Each row below holds a small network's activations on one input, seen along a few directions.
Each table varies a few parts of the input and shows all the possible inputs, shuffled.
Descriptions start from the smaller parts, as in this example, which fits no table here: one of 6 places along a line, together with either a single point or one of 9 places around a ring or (one of 2 separate values, together with one of 8 places around a ring).
Shared parts are said once, and a part with two or three values counts as separate values.
In the rows, zero is written as 128.

Other details of the inputs shift rows strongly along two fixed directions, in all tables alike. That doesn't count.

A family of inputs:
x1: [109,118,105,162,179,89,141,137,151,126,125,130,139]
x2: [122,144,138,177,137,95,133,83,158,81,147,101,157]
x3: [119,109,154,63,86,102,203,101,70,136,139,104,127]
x4: [113,101,100,90,108,131,158,130,86,165,134,156,131]
x5: [130,145,130,132,127,106,143,138,163,103,134,110,137]
x6: [129,134,150,116,123,109,164,138,126,121,146,110,145]
x7: [164,106,136,91,111,216,64,176,118,170,106,173,59]
x8: [122,122,137,74,101,96,197,106,98,136,146,105,151]
x9: [132,118,126,116,127,159,100,148,90,153,116,134,105]
x10: [123,110,177,54,68,123,187,97,37,158,136,128,137]
x11: [126,143,107,194,208,119,88,158,189,111,113,117,136]
x12: [134,132,145,87,115,121,166,121,112,136,141,102,147]
x13: [116,135,118,182,181,127,79,158,170,132,121,132,134]
x14: [136,82,135,93,68,190,91,178,108,201,138,216,81]
x15: [113,128,111,155,157,107,133,150,106,134,140,132,149]
x16: [122,133,156,97,102,122,149,114,91,130,132,90,134]
x17: [105,117,139,83,84,84,205,93,72,149,153,98,173]
x18: [84,134,87,189,190,65,152,122,155,103,125,106,164]
x19: [106,110,152,118,98,92,187,71,113,105,164,133,145]
x20: [101,120,90,133,143,76,182,109,70,143,138,105,177]
x21: [125,160,117,153,124,128,103,145,196,96,123,113,131]
x22: [157,122,114,104,99,211,56,156,135,154,87,191,69]
x23: [118,116,116,165,143,145,75,159,171,155,117,158,115]
x24: [128,118,133,167,156,128,115,109,115,125,155,156,127]
x25: [135,158,131,135,114,120,124,104,128,102,102,91,146]
x26: [125,150,79,187,193,92,122,150,161,93,121,113,145]
x27: [84,81,170,62,63,98,211,108,92,170,161,151,136]
x28: [107,99,121,87,120,104,186,120,37,173,153,134,158]
x29: [132,192,89,174,161,121,86,127,220,69,104,67,152]
x30: [129,113,137,95,114,140,143,123,47,160,119,151,125]
x31: [134,148,88,158,192,111,127,138,131,112,118,96,157]
x32: [114,122,104,176,157,106,137,93,134,100,147,152,130]
x33: [112,175,124,179,168,72,143,125,158,77,137,60,182]
x34: [164,93,143,131,86,229,28,149,160,174,134,234,51]
x35: [101,153,144,169,165,74,143,116,164,99,135,72,176]
x36: [163,165,129,129,128,154,87,129,173,93,89,109,109]
x37: [118,75,152,109,131,97,210,87,38,150,180,169,133]
x38: [135,125,88,124,153,124,131,139,124,135,120,131,132]
x39: [132,112,116,160,160,109,142,100,124,110,149,158,118]
x40: [160,96,192,69,67,224,61,181,183,188,129,198,59]
x41: [135,101,123,103,92,174,97,148,92,172,114,158,90]
x42: [158,111,129,118,122,197,68,193,146,166,126,192,79]
x43: [139,130,146,144,131,113,137,94,162,87,148,126,128]
x44: [130,145,84,155,152,149,82,144,151,110,95,117,105]
x45: [143,159,129,143,112,155,75,134,171,108,103,90,114]
x46: [145,110,114,104,123,163,105,150,111,147,108,149,84]
x47: [129,176,107,158,142,128,93,123,186,73,98,68,127]
x48: [90,102,159,96,116,55,228,98,103,135,157,109,163]
x49: [139,164,88,183,168,131,82,128,138,101,84,109,137]
x50: [122,139,84,168,153,136,92,162,170,117,118,148,120]
x51: [129,97,185,96,82,136,152,94,98,141,172,156,126]
x52: [126,131,144,83,81,131,157,102,99,125,114,125,124]
x53: [176,109,181,105,87,211,64,138,175,138,142,185,70]
x54: [144,165,129,134,132,150,84,139,172,117,120,94,139]
x55: [154,125,112,112,131,161,104,138,110,136,96,158,95]
x56: [96,112,150,101,84,72,212,108,77,141,163,113,169]
x57: [103,164,123,194,166,75,122,116,198,85,122,67,173]
x58: [145,136,116,131,160,135,127,130,90,123,101,125,125]
x59: [163,166,140,131,137,157,91,131,157,98,95,101,117]
x60: [136,125,158,84,102,135,155,122,97,133,131,102,118]
Each input here is: one of 2 separate values, together with one of 5 places around a ring, together with either a single point or one of 5 places along a line.
The inputs of x25 and x52 match in every part but the place on the ring of 5. If x2 is changed in the same way as x25 into x52, which row does it become?
> x19
The inputs of x41 and x44 match in every part but the place on the ring of 5. If x14 is changed in the same way as x41 into x44, which row does it become?
> x50
Start at x59 and move only the place on the line of 5, one step at a time. The first step leads to x60. Which rows follow, in order?
> x12, x6, x40
Change only the choice among 2 separate values in x24. List by row number the other rows that result.
> x51
Which other rows agree with x26 in the place on the ring of 5 and the choice among 2 separate values? List them by row number.
> x1, x38, x39, x46, x55
Change only the place on the line of 5 in x36. List by row number the other rows that result.
> x3, x5, x8, x48

A family of inputs:
x61: [114,98,133,102,130,99,185,121,99,146,147,149,132]
x62: [147,165,147,168,134,146,77,118,190,82,111,106,119]
x63: [119,99,141,91,88,156,122,145,82,183,133,165,114]
x64: [152,173,81,148,151,151,80,134,160,87,72,94,112]
x65: [91,130,97,173,174,38,206,71,84,95,150,91,191]
x66: [112,138,150,129,132,78,174,90,126,97,140,77,159]
x67: [100,144,91,183,164,83,136,112,147,97,126,104,164]
x68: [131,141,119,147,177,112,128,143,138,117,118,105,142]
x69: [126,144,98,173,154,132,85,155,195,111,113,129,121]
x70: [150,123,167,75,69,188,96,145,165,152,128,147,93]
x71: [119,97,129,117,129,107,177,109,80,135,157,158,126]
x72: [105,87,147,71,88,118,182,141,53,188,149,150,127]
x73: [150,133,124,142,133,176,62,147,139,145,115,149,106]
x74: [143,120,167,61,52,158,137,133,120,153,143,142,117]
x75: [159,127,130,140,145,177,73,156,141,132,120,155,96]
What do these inputs look like to the network?
> either a single point or one of 4 places along a line or (one of 2 separate values, together with one of 5 places around a ring)
Start at x74 and move only the place on the line of 4, one step at a time. The first step leads to x70. Which rows follow, in order?
> x66, x62
Change only the choice among 2 separate values in x61. List by row number the other rows that result.
> x68

A family of inputs:
x76: [156,113,110,124,96,219,45,166,157,156,116,217,62]
x77: [108,88,133,78,120,94,220,124,19,161,158,133,148]
x78: [87,77,122,105,108,79,211,107,35,161,158,173,137]
x79: [134,155,120,123,102,155,79,145,192,122,115,108,129]
x80: [110,132,82,161,174,71,175,87,94,105,126,108,169]
x81: [109,137,84,207,191,91,114,140,148,105,124,114,145]
x82: [161,119,182,80,73,180,105,133,150,135,126,153,84]
x83: [161,104,126,101,113,194,81,141,109,162,111,185,80]
x84: [123,139,93,198,193,116,82,155,177,120,104,115,135]
x85: [148,129,126,123,147,180,65,179,164,146,104,160,95]
x86: [121,161,118,155,143,97,129,110,203,73,129,75,152]
x87: [129,92,176,118,111,141,135,117,104,161,182,178,129]
x88: [140,124,176,95,81,168,109,113,145,129,121,136,90]
x89: [127,112,174,57,57,126,179,113,62,156,140,123,135]
x90: [148,182,119,153,134,136,86,143,192,93,107,82,141]
x91: [118,112,172,67,56,143,155,107,72,160,131,125,123]
x92: [142,168,131,154,147,108,125,119,195,73,123,81,139]
x93: [73,130,100,156,189,30,221,106,87,119,141,79,196]
x94: [136,158,88,177,197,106,113,128,128,96,116,87,143]
What do these inputs look like to the network?
> either a single point or (one of 2 separate values, together with one of 4 places along a line) or one of 10 places around a ring
Change only the choice among 2 separate values in x90. List by row number the other rows that result.
> x92
Start at x76 and move only the place on the ring of 10, one step at a time. The first step leads to x78. Which rows follow, in order?
> x81, x84, x93, x85, x77, x94, x83, x80
Start at x86 and move only the place on the line of 4, one step at a time. The first step leads to x92. Which rows follow, in order?
> x82, x88

A family of inputs:
x95: [146,84,140,56,79,181,125,166,54,200,136,191,83]
x96: [131,146,132,130,147,92,162,88,110,86,112,80,146]
x97: [121,147,120,142,121,100,149,120,166,94,128,102,145]
x98: [131,160,129,179,143,114,102,96,173,79,124,86,142]
x99: [147,139,128,107,98,194,51,170,215,138,100,142,82]
x100: [101,99,117,121,114,98,173,104,78,148,156,161,148]
x101: [126,121,122,128,129,158,83,175,144,166,108,155,103]
x102: [141,145,96,178,192,120,102,120,139,91,97,113,125]
x103: [112,128,173,149,144,75,173,105,166,103,176,104,165]
x104: [156,109,157,40,65,178,145,122,77,168,130,155,99]
x105: [140,119,101,128,126,195,44,186,196,158,102,175,76]
x106: [144,120,151,60,78,152,146,141,78,156,131,126,113]
x107: [152,107,155,156,140,191,44,176,219,152,151,201,82]
x108: [138,141,113,182,169,145,85,127,145,96,117,141,110]
x109: [101,88,132,83,110,105,192,133,29,186,143,138,154]
x110: [123,69,151,94,78,156,140,116,68,185,155,198,97]
x111: [116,167,112,166,142,84,137,91,163,76,131,80,171]
x112: [123,139,87,177,158,118,109,146,173,107,120,138,129]
x113: [113,165,122,144,151,87,152,122,124,102,116,49,183]
x114: [123,167,128,147,141,119,103,146,179,109,101,78,140]
x115: [131,149,84,161,192,94,152,109,98,102,117,96,159]
x116: [97,106,167,90,99,61,248,58,26,115,164,105,162]
What do these inputs look like to the network?
> one of 2 separate values, together with either a single point or one of 10 places around a ring
The inputs of x104 and x115 match in every part but the choice among 2 separate values. If x96 is changed in the same way as x104 into x115, which row does it become?
> x102
Change only the choice among 2 separate values in x107. List by row number the other rows that result.
> x103

A family of inputs:
x117: [104,118,98,129,131,93,169,122,84,144,136,127,156]
x118: [126,150,125,134,155,95,150,123,150,103,128,82,155]
x119: [131,152,124,166,167,94,144,110,120,84,132,92,151]
x120: [129,147,115,145,176,83,168,100,105,92,129,81,161]
x121: [112,95,144,122,125,121,147,125,94,164,154,160,133]
x122: [112,106,119,113,149,93,185,125,86,145,144,130,150]
x123: [134,124,157,107,98,139,131,141,139,135,142,132,119]
x124: [159,170,96,166,145,174,45,142,180,100,94,116,113]
x125: [143,115,142,94,99,171,107,142,102,154,109,149,93]
x126: [106,117,145,86,99,101,182,123,90,147,130,106,143]
x127: [135,106,138,120,117,160,107,161,127,157,139,177,100]
x128: [130,146,134,169,164,107,122,101,129,97,131,99,150]
x129: [120,100,125,102,112,145,127,154,98,171,120,159,109]
x130: [132,137,117,148,136,120,132,96,134,94,120,126,124]
x131: [146,160,140,170,142,159,50,145,219,104,116,109,122]
x132: [135,114,149,90,70,163,115,128,156,142,130,166,94]
x133: [125,125,97,161,145,133,101,131,167,115,123,151,112]
x134: [128,122,137,85,73,152,123,137,124,155,129,140,121]
The inputs of x134 and x124 match in every part but one. If x132 is changed in the same way as x134 into x124, which row does it become?
> x130
What do these inputs look like to the network?
> one of 3 separate values, together with either a single point or one of 5 places along a line
Which other rows agree with x129 in the choice among 3 separate values? List them by row number.
> x117, x121, x122, x127, x133
Change only the choice among 3 separate values in x121. List by row number the other rows that result.
> x128, x131
